A small network was trained on invented records. Each row is its activation on one of them, seen along a few directions.
Here are examples, each followed by its value of one field, GIB.
The largest differences between rows may come from other fields.
In the rows, 500 means zero.
Strong random noise was added to every row along 2 fixed directions; ignore it. To show where, here is one row again and again, with new noise each time:
[523 533 578 381 536 446 575 500 561 564 571 447 372 300 371 364 577 640
 521 486 360 617]
[507 463 580 616 620 380 538 402 549 518 455 582 522 612 417 556 566 380
 708 528 533 293]
[521 523 550 477 552 412 562 433 549 536 531 478 401 365 406 434 558 559
 605 510 405 476]
[513 487 557 588 595 383 544 392 545 516 475 546 477 523 424 525 556 432
 691 528 492 325]

[503 568 549 439 434 500 451 570 524 538 503 443 353 440 438 446 574 594
 418 447 470 638]  kez
[448 548 587 472 521 620 458 616 503 532 483 537 585 573 518 581 604 451
 465 469 655 546]  bopek
[483 491 411 659 517 432 449 408 476 484 389 566 445 611 519 584 516 321
 597 507 537 362]  rifa
[553 552 471 459 413 741 401 546 388 625 434 386 622 490 568 587 383 348
 365 490 540 436]  tev
[493 430 505 470 480 418 544 515 458 550 388 481 531 577 498 465 528 449
 412 531 487 558]  vod
[535 458 631 596 629 540 487 515 500 473 462 594 641 612 551 522 483 460
 457 497 608 437]  fafa
[579 477 600 446 550 530 538 516 630 574 581 532 499 379 409 549 475 570
 539 498 471 670]  geraz
[538 631 414 502 459 584 436 451 369 432 507 502 463 371 602 487 436 444
 439 478 479 551]  zon
[464 469 550 539 544 606 445 514 541 493 463 486 513 401 552 522 508 568
 536 484 479 508]  tal
[587 432 412 557 451 324 592 363 504 429 465 546 391 421 484 509 383 550
 649 561 413 354]  geraz
[503 422 474 563 586 464 531 569 511 485 412 569 529 616 438 543 520 452
 492 565 661 542]  punud
[477 538 429 526 574 514 440 429 515 489 525 490 400 566 486 509 552 498
 540 598 473 456]  venup
[562 547 409 495 484 585 435 424 382 494 477 409 411 299 576 589 440 417
 474 552 436 417]  zon
[482 594 530 312 486 572 397 541 594 544 580 374 426 272 410 443 511 728
 411 405 476 838]  deg
[522 478 566 621 634 566 429 414 578 443 455 559 585 514 543 670 485 445
 625 482 601 314]  tal
[423 486 496 506 527 581 533 621 528 522 543 518 567 615 541 555 525 416
 469 513 641 490]  budom
[524 501 477 419 477 473 554 494 446 448 562 448 375 291 402 344 472 611
 555 522 413 533]  tuta
[488 341 677 504 653 514 505 661 517 528 464 647 686 845 321 500 582 308
 587 505 643 462]  tuta
[536 418 547 395 432 400 621 565 521 381 571 426 434 494 515 237 547 666
 447 494 332 740]  nevad
[523 541 284 489 444 394 486 449 465 498 423 427 390 340 573 453 431 573
 486 564 424 519]  punud
[474 542 622 508 516 530 524 588 671 503 584 473 388 407 469 520 503 565
 473 555 457 554]  ven
[504 454 484 527 503 490 559 557 471 450 536 460 448 418 472 514 565 608
 524 477 387 573]  ziki
[545 387 558 468 434 312 615 411 474 414 455 591 468 534 551 419 456 521
 590 555 371 444]  netu
[576 485 561 595 732 509 526 533 639 542 471 572 486 474 403 656 541 484
 550 528 656 531]  punud
[443 564 412 580 448 482 402 400 452 455 589 474 566 405 510 640 498 471
 545 591 539 359]  gam
[453 616 410 453 483 526 595 433 496 503 499 430 321 239 468 377 461 596
 468 501 352 528]  duno
[489 528 418 503 523 428 525 497 507 541 596 410 407 313 499 539 586 576
 537 455 428 490]  geg
[554 453 688 465 581 487 461 560 586 499 478 605 496 684 382 620 538 441
 479 459 628 416]  kez
[539 478 422 583 456 494 475 515 436 540 508 569 464 417 474 418 498 523
 566 571 486 450]  bisef
[439 485 479 338 448 577 558 644 500 643 542 451 498 548 474 475 569 538
 359 451 532 609]  budom
[558 482 547 430 489 315 622 324 556 404 509 533 446 416 482 436 481 565
 546 530 395 472]  netu
[494 356 507 559 510 351 542 531 423 473 481 591 588 763 466 374 453 412
 520 424 547 370]  kefu
[463 517 540 335 486 416 589 594 561 493 650 378 390 287 439 230 518 678
 404 430 385 756]  kefu
[466 535 566 571 544 517 461 469 600 476 497 544 625 627 412 677 542 431
 624 483 554 509]  ton
[496 480 513 557 597 496 513 537 466 526 612 494 452 396 442 634 603 539
 601 449 580 480]  geg
[534 562 489 560 514 512 471 414 443 426 480 399 455 244 658 519 389 580
 558 604 449 367]  fafa
[467 493 485 274 434 603 584 693 523 602 585 426 435 421 439 391 484 616
 288 415 463 684]  budom
[484 637 444 538 442 534 390 469 508 407 586 385 407 370 556 598 400 509
 562 605 483 417]  ven
[416 515 597 340 536 668 518 679 439 618 514 471 506 501 382 459 546 510
 372 512 481 717]  duno
[414 551 459 400 366 551 557 498 370 593 563 450 409 342 598 352 388 657
 354 447 408 634]  digim
[560 601 478 441 581 608 479 467 493 527 521 417 418 272 484 561 531 481
 392 517 473 544]  zon
[578 481 586 365 549 521 521 531 594 591 547 542 389 468 397 472 562 558
 325 424 435 695]  rifa
[488 489 438 674 488 430 435 462 409 451 526 555 601 612 481 662 509 407
 544 610 586 250]  gam
[549 463 548 322 497 501 496 591 537 618 553 555 498 458 395 402 532 603
 416 538 396 595]  bisef
[523 449 325 722 432 314 522 247 328 321 341 551 510 594 587 569 397 339
 774 609 483 124]  netu
[360 458 636 408 596 564 551 674 549 536 455 622 646 780 399 444 578 330
 421 479 582 633]  duno
[566 452 504 633 484 291 578 357 551 363 469 505 493 660 601 436 514 465
 684 501 415 387]  nevad
[533 523 481 362 421 531 513 573 559 541 554 463 539 427 420 394 494 576
 460 506 466 770]  geraz
[461 390 600 574 585 523 410 649 499 530 409 621 612 729 368 570 520 446
 513 421 675 546]  deg
[609 651 382 543 491 443 491 443 558 536 536 472 379 309 517 436 506 614
 634 598 427 445]  bisef
[553 407 690 420 688 492 517 686 593 556 419 581 678 772 374 551 549 353
 375 488 594 604]  vod
[515 629 435 526 395 622 441 505 423 563 432 468 597 533 647 492 424 364
 421 441 542 491]  tev
[504 373 600 411 434 302 688 547 569 381 531 467 377 464 499 199 530 680
 478 486 301 671]  nevad
[477 563 531 503 456 549 474 637 542 547 635 478 540 364 455 472 576 579
 397 548 472 647]  gam
[503 504 591 521 602 456 475 564 541 528 415 546 654 731 524 577 553 330
 502 519 603 581]  vod
[401 539 523 334 468 597 549 590 514 590 566 404 485 413 484 386 431 550
 353 446 499 673]  digim
[390 600 538 375 393 525 460 549 500 508 619 413 385 353 452 439 489 663
 316 505 383 708]  ven
[467 469 524 356 404 549 508 594 375 504 509 429 521 411 587 297 489 669
 272 517 411 721]  fafa
[495 644 421 274 351 585 504 562 444 547 533 367 380 237 496 364 551 713
 281 420 408 678]  bopek
[438 467 582 473 427 455 566 594 554 465 497 639 607 680 385 388 521 566
 355 402 427 699]  ton
[512 351 749 450 777 497 535 780 649 540 585 624 626 744 293 647 646 387
 549 400 682 533]  geg
[486 557 453 469 415 617 485 525 449 556 463 420 457 356 528 539 560 533
 467 493 558 459]  bopek
[497 521 435 502 312 475 451 391 443 411 508 484 386 466 577 421 466 572
 426 504 496 484]  kez
[540 407 546 608 640 461 583 482 623 400 499 485 471 500 445 672 572 479
 711 534 511 353]  ziki
[540 494 524 367 508 536 465 572 443 504 543 532 403 552 430 460 549 565
 363 476 490 709]  rifa
[507 452 576 497 631 458 459 599 663 503 444 491 462 473 386 566 496 526
 573 473 546 502]  deg
[498 440 386 658 467 378 492 268 370 411 426 580 585 743 511 507 485 348
 659 565 561 187]  tuta
[481 562 336 690 478 516 384 322 448 469 494 546 444 502 658 545 437 400
 639 597 462 296]  venup
[464 589 318 409 348 620 497 418 332 577 550 331 442 384 570 403 377 612
 326 483 430 557]  digim
[558 530 454 572 565 508 547 532 526 404 547 452 417 378 483 550 533 608
 619 469 405 524]  ziki
[432 357 668 469 475 515 561 621 543 496 490 682 663 755 358 501 544 503
 421 442 535 638]  ton
[426 414 547 356 491 601 483 602 528 573 578 543 445 532 476 365 543 564
 359 544 418 711]  venup
[468 473 587 595 611 406 495 464 573 507 559 479 507 483 485 501 468 436
 636 451 509 418]  kefu
[526 626 236 539 258 658 413 329 278 573 430 336 527 396 674 473 378 436
 330 470 464 417]  tev
[441 459 365 610 419 394 496 347 436 367 369 562 513 512 658 448 471 512
 595 513 497 260]  tal

Here are new rows. What is GIB for each?
[476 521 415 388 369 381 562 457 386 440 479 418 380 269 619 346 431 645
 370 567 340 646]  vod
[512 452 488 498 497 632 472 553 437 549 419 546 614 661 467 482 528 297
 316 454 555 543]  zon
[454 563 378 476 269 596 453 402 336 599 435 427 577 469 658 446 434 400
 324 442 505 495]  tev
[474 612 615 404 613 696 497 527 594 658 631 373 474 315 477 594 469 560
 443 473 545 647]  digim
[505 470 522 626 593 409 562 397 526 494 551 459 455 491 440 490 506 510
 603 477 553 388]  kefu
[513 565 313 437 361 375 508 407 427 505 537 448 346 240 517 315 497 675
 476 611 327 481]  bisef
[542 552 470 554 503 578 467 432 423 456 501 541 477 367 591 526 435 406
 417 492 485 467]  zon
[517 441 676 533 634 505 517 552 562 509 542 632 579 584 415 492 545 427
 618 500 554 487]  tuta
[440 497 410 541 454 571 401 447 459 536 540 502 429 433 568 460 499 454
 526 561 442 502]  venup
[411 630 374 481 408 620 476 385 430 587 566 264 404 180 623 533 391 545
 503 565 482 484]  digim
[523 603 466 470 530 606 460 419 492 450 524 421 452 262 544 563 466 416
 448 539 503 496]  zon
[585 623 348 606 393 649 428 263 396 573 434 375 534 381 641 636 357 378
 437 499 530 248]  tev
[455 519 464 431 548 563 426 497 558 477 575 523 487 594 474 419 547 473
 435 538 499 596]  venup
[444 403 447 568 524 546 450 470 523 486 494 599 507 632 560 471 481 385
 527 593 500 391]  venup
[521 533 508 472 495 481 521 526 422 551 633 386 392 350 458 363 491 682
 440 430 397 671]  kefu
[515 425 545 490 427 493 584 607 516 516 511 594 523 517 438 383 471 561
 483 505 478 718]  geraz
[539 541 477 472 365 454 386 432 493 463 470 497 459 585 604 547 459 447
 546 495 508 392]  kez
[530 458 635 390 559 528 565 563 663 562 561 503 520 432 363 531 533 562
 539 544 514 704]  geraz
[515 525 616 438 567 526 489 503 558 548 560 531 590 629 425 485 611 462
 586 498 546 607]  tuta
[494 337 611 439 586 557 544 643 574 497 511 515 589 647 376 559 591 500
 489 452 469 587]  ziki
[547 495 444 594 555 535 463 333 502 466 438 497 483 413 557 611 485 565
 566 489 493 288]  tal
[492 525 303 682 325 639 388 337 308 596 323 398 673 625 687 654 389 189
 480 557 628 166]  tev
[538 244 694 403 512 341 611 612 523 482 463 580 589 873 416 343 569 494
 426 440 396 578]  nevad
[515 502 538 477 547 358 542 515 488 409 583 552 504 574 501 367 448 544
 552 430 502 501]  kefu
[450 455 534 465 544 628 453 529 560 543 582 551 446 494 465 409 519 527
 407 520 447 637]  venup
